Q672: [133 130 171 161 137  90 134 112]
Q593: [151 130 161 137 171 106 142  97]
Q902: [166 130 157 240 149  90 142 117]
Q471: [131 136  90 149 240 157 146  98]
start: [161 137 171] | Q593, 3
start: [149 240 157 146  98] | Q471, 4
start: [157 240 149  90] | Q902, 3

Q96: [ 85 146 166  82 116 153 125  85 126 137 150  99 148 148 140 107 142 138
 143 110 141  88 145]
Q545: [178 139  91 109 145 134 151 177 138 150 106 162 110 112 149 156 127 133
 115 116 138 172 113]
Q926: [125  86 126 137 150 153 125  85 126 137 150  99 148 148 140 143 142 138
 143 110 141  88 145]
Q473: [153 163 109  53  94 143 121 153 102 178 141 146 142 144 179 143 150 112
 139 118 125 150 141]
Q624: [134 172 123  35  61 142  94 134  77 187 165 132 164 166 188 131 162  96
 154 127 110 133 159]
Q86: [ 85 146 166  82 116 153 125  85 126 137 150  99 148 148 140 107 142 138
 143 122 138 156 112]
len: [125  86 126 137 150] | 5
start: [150 106] | Q545, 10
find: [ 85 146 166  82 116 153 125  85 126 137 150  99 148 148 140 107 142 138
 143 110 141  88 145] | Q96
start: [162  96 154 127 110 133 159] | Q624, 17
start: [ 86 126 137 150 153] | Q926, 2

Q286: [138  90 151 145 129 132  88 104  84 163  91  94 127 131 146 135 161 145
 140 108  93 141  99 134 116 132 139  92 154 129 106 133 128  96 164 108
 125 143 191 184  79 107 153 129 221]
Q294: [133 116 124 161  82 159 159 144 119 100 102 141 134 105 112 120 150 136
 100 144 112 107 116 122 143 136 120 113 141 125 125 115 125 135 136 117
 121 151 125 139 126 133 140 128 130]
Q404: [126 127 101 131 125 149 111 140 111 113 105 117 104 118 151  89 124 147
 142 115 156  99 155 156  85  93 128 133 128 118 104 141 119 117 136 122
 123 125  90 152 129 126 107 106 103]
Q117: [162 162  95 158 129 172 143  71 145 143 204 236 152 109  48 118  68 161
 165  83 153 193  87 137 123 166 140  75 153 153  43  95  90 144 188 120
 129 150  85 212 152 155 141 133  87]
Q655: [214  80 210 175 142 174 218 143  83 128 128 149 152  48 109 118 110  90
 142 118 135   4 151  83 132 106 118 130 131  58 161 176 162 120 129 144
 188 150 142 126  36  55  98 101 136]
len: [138  90 151 145 129 132  88 104  84 163  91  94 127 131 146 135 161 145
 140 108  93 141  99 134 116 132 139  92 154 129 106 133 128  96 164 108
 125 143 191 184  79 107 153] | 43
start: [152  48 109 118] | Q655, 13
len: [162 162  95 158 129 172 143  71 145 143 204 236] | 12
start: [101 131 125 149 111 140 111 113 105 117 104] | Q404, 3
start: [144 188 120 129 150] | Q117, 34

